Each row has a name. Each question is about the rows just above it.

pev: [105 127 129 112 124]
rif: [103 127 170 152 194]
mekon: [105 127 129 113  82]
Puluz: [105 135 170 113  82]
ref: [126 114  94 130 166]
sul: [105 127 170 113  82]
Whose row is [105 127 129 112 124]? -> pev
Whose row is [105 127 170 113  82]? -> sul

ref: [167 117 107  87  84]
Zev: [148 117 168 145 134]
Bimu: [117 175 126  70 137]
vuzud: [116 167 104  75  74]
mekon: [167 117 137  83 139]
pev: [117 167 119  70  88]
rif: [124 156 125  84 124]
tigov: [132 101 118 168 143]
Give the next 2 entries after [117 175]. -> [126  70]
What are the next 2 entries after [117 167]? -> [119  70]
Where do [167 117 137  83 139] appear? -> mekon
What are the next 2 entries after [167 104]? -> [75 74]

ref: [122 120 149 125 101 139 111 140 128]
Puluz: [160  99 152 146  86 155  98 109 107]
mekon: [131 105  86 135  89 168 142  92  60]
pev: [104 142 118 101 125  90 155 149 163]
The next 2 entries after [122 120 149 125 101 139]: -> [111 140]
What are the next 2 entries after [104 142 118 101]? -> [125  90]
What are the next 2 entries after [125 101]? -> [139 111]

Puluz: [164 154 155 137 143 145]
rif: [136 190 123 164 135 123]
ref: [ 90 181 152 190 124 120]
mekon: [ 87 206 156 108 129 120]
soziv: [123 136 190 152 124 120]
pev: [ 96 121  56 149 132 138]
Bimu: [ 96 121  56 149 132 137]
Give the next 2 entries after [136 190 123]. -> [164 135]
Where do [ 96 121  56 149 132 137] appear? -> Bimu
The next 2 entries after [190 152]: -> [124 120]
The next 2 entries after [ 87 206 156]: -> [108 129]

fufum: [130 134 160 148 107 106 148 147  87  88 147 141 116 157 171 138 143 161
 136  77  63 108 187 152  92 154 177  57 152  89 172 129 208  78  85 114
 109 137 130  92 130 107 167 147 184 123 170 117 187]
soziv: [145  55 140 120 111  70 106 140 127 117 120  91  83 138 138 119 131 140
  93 107 169 184 132  91 170  56  96 153 134 107 152  68  92 144 153 110
 152  92 119 166 164 121 137 104  69 134 109  95 155]
Bimu: [124 114 139 132 119 113 130 135 116 115 132 126 118 138 142 129 133 139
 125 110 116 131 145 129 124 124 137 112 136 114 144 119 134 117 133 122
 121 130 127 124 134 121 140 130 135 128 137 120 149]
tigov: [132 105 134 127 121 108 122 133 125 122 127 117 113 133 134 126 130 134
 118 118 136 144 133 118 139 107 121 131 132 119 138 109 122 130 133 121
 134 117 125 138 139 125 133 122 113 129 125 117 140]
sul: [143 181  86 111 161 187 120 100 174 178 112 137 169  90  75 123 109  85
 141 196 174 115  61 124 141 143  94 190  98 183  65 163  63 172 160 155
 133 141 132 144 104 155  80 122 103 130  93 161  48]
Give the next 2 entries after [122 130 133 121 134 117]. -> [125 138]
What are the next 2 entries after [166 164 121]? -> [137 104]
What are the next 2 entries after [161 187]? -> [120 100]
The next 2 entries after [ 61 124 141 143  94 190  98 183  65]: -> [163  63]
Whose row is [124 114 139 132 119 113 130 135 116 115 132 126 118 138 142 129 133 139
 125 110 116 131 145 129 124 124 137 112 136 114 144 119 134 117 133 122
 121 130 127 124 134 121 140 130 135 128 137 120 149]? -> Bimu
The next 2 entries after [121 140 130 135]: -> [128 137]

tigov: [113 129 132  89 120 177 142 139 119 145 130 133  93  69 108  97]
soziv: [151 119 119  97 119 164  95 154 121  97 129 127  85 147 125 149]
Zev: [119 151 120 140 141 135 132 124 137  82 118  97 155 149 136 112]
Give the next 2 entries after [151 119]. -> [119  97]
The next 2 entries after [121  97 129 127  85]: -> [147 125]

pev: [136 132 129 129 133 121 123 121 127 135 139 126 129 124 116 126 132 127
 123 126 129 123 131 122 123 128 133 130 128 135 124 128 128 117 127 135
 142 115 125 116 120 127 127 125 130 125 134 132 125 129 125 132 121 116
 127 134 121 130]
fufum: [118 102 109 120  88 141 153 135 127  89  94 135 135 156 164 149 133 127
 143 146 124 157 116 134 156 152 105 129 118 141 122 146 143 132 121 137
 131 123 129 155 165 126 137 149  95 138 118 103 152 105 161 122 137 173
 118 111 144 128]
Puluz: [119 112 139 122 107 141 151 136 132 108  95 125 129 146 152 140 106 135
 145 132 128 141 111 141 151 123 121 125 126 107 144 136 141 174 136 111
 115 156 134 163 138 144 120 142 122 140 112 109 135 117 150 128 139 162
 130 115 155 101]
Zev: [ 93 126 123 120 132 132 128 138 141 131 145 140  87 123 147  97 113 129
 150 117  83 141 138 140  95 105 149 123 139 130 126 128 121 117 133 110
  97 121 135 138 104 112 103 120 144 132 106 150 114 144 115 128 156 132
 132 139 121 119]
mekon: [141 131 147 140  87 123 121 118 116 124 125 124 168 123 106 152 162 120
  99 139 167 117 124 112 148 161 103 131 133 145 120 111 124  92 110 152
 145 123 118 106 162 137 168 132 105 115 155 114 136 114 133 111 116 118
 122 123 112 161]
vuzud: [125 131 126 127 134 124 127 132 127 128 135 132 122 126 128 123 141 128
 125 126 122 128 135 128 122 132 129 122 136 136 124 123 121 112 125 130
 119 124 122 127 135 120 136 128 122 127 131 133 126 129 125 122 135 126
 128 130 120 141]
tigov: [ 93 125 122 124 122 134 132 137 147 140 143 133  86 130 150  91  96 142
 148 112  91 136 138 142  94  86 168 122 127 117 128 140 132 147 146  94
 116 120 139 141  66 114  84 120 165 139 100 156 107 154 113 140 146 133
 139 144 141  92]
rif: [132 128 128 135 123 128 126 124 130 134 134 124 126 130 125 124 116 133
 139 125 121 128 131 125 125 121 139 131 118 122 129 141 132 146 137 123
 143 121 131 122 107 131 109 124 138 128 118 132 123 132 125 141 118 120
 130 131 137 112]
Give the next 2 entries after [131 118 122 129 141 132 146 137 123 143 121]. -> [131 122]
What are the next 2 entries after [126 122 128]? -> [135 128]
[118 102 109 120  88 141 153 135 127  89  94 135 135 156 164 149 133 127
 143 146 124 157 116 134 156 152 105 129 118 141 122 146 143 132 121 137
 131 123 129 155 165 126 137 149  95 138 118 103 152 105 161 122 137 173
 118 111 144 128] is in which row? -> fufum
What are the next 2 entries after [141 131 145 140  87 123]? -> [147  97]
The next 2 entries after [128 128 135 123]: -> [128 126]

Bimu: [181  81 133 137 129 109  87  84  99  93 135 159 142 107 151 106 103  93
 184 148 118 134 172 128 120 135 120 110 143 119 115 125 158  94  96 169
 145 119 110 152 154  96  91  70 143 103 146 145 127 142]
Zev: [152 154  95 103  90 121 114  83  87 100 128 163 139 100 162 119 120 110
 157 143 128 146 149 131 130 134 122 135 147 136 120 135 133 123  81 160
 155 124 122 144 138 114 118  77 142 111 160 152 122 129]
pev: [192 114 151 119  94 110 110  81 115 108 114 171 144 115 167 119 126 140
 172 128 133 133 142 148 121 134 132 157 127 133 120 119 157  77 102 151
 182  91 124 133 152 115 124  88 146 105 137 155 117 121]
soziv: [132 156  99 137  85 134 110  81 115 108 114 171 144 115 167 119 126 140
 172 128 133 133 142 148 121 134 132 157 127 133 130 131 140  93  85 133
 148 121 117 151 144 102 122  60 156 119 169 160 122 118]
tigov: [153 104 134 110 105 125 108  77  85  72 145 152 142 129 144 117 114 111
 173 120 124 123 151 120 131 133 107 143 158  99 144 145 130 106  77 157
 167 135 131 142 151 108 112  68 151 122 164 147 138 152]
ref: [192 114 151 119  94 110 110  81 115 108 114 171 144 115 167 119 126 140
 172 128 133 133 142 148 121 134 132 157 127 133 130 131 140  93 102 151
 182  91 124 132 156  99 137  86 134 122 132 155 112 153]
The next 2 entries after [152 154  96]: -> [91 70]
Give the next 2 entries after [132 156  99 137  86 134]. -> [122 132]
What are the next 2 entries after [118 134 172]? -> [128 120]

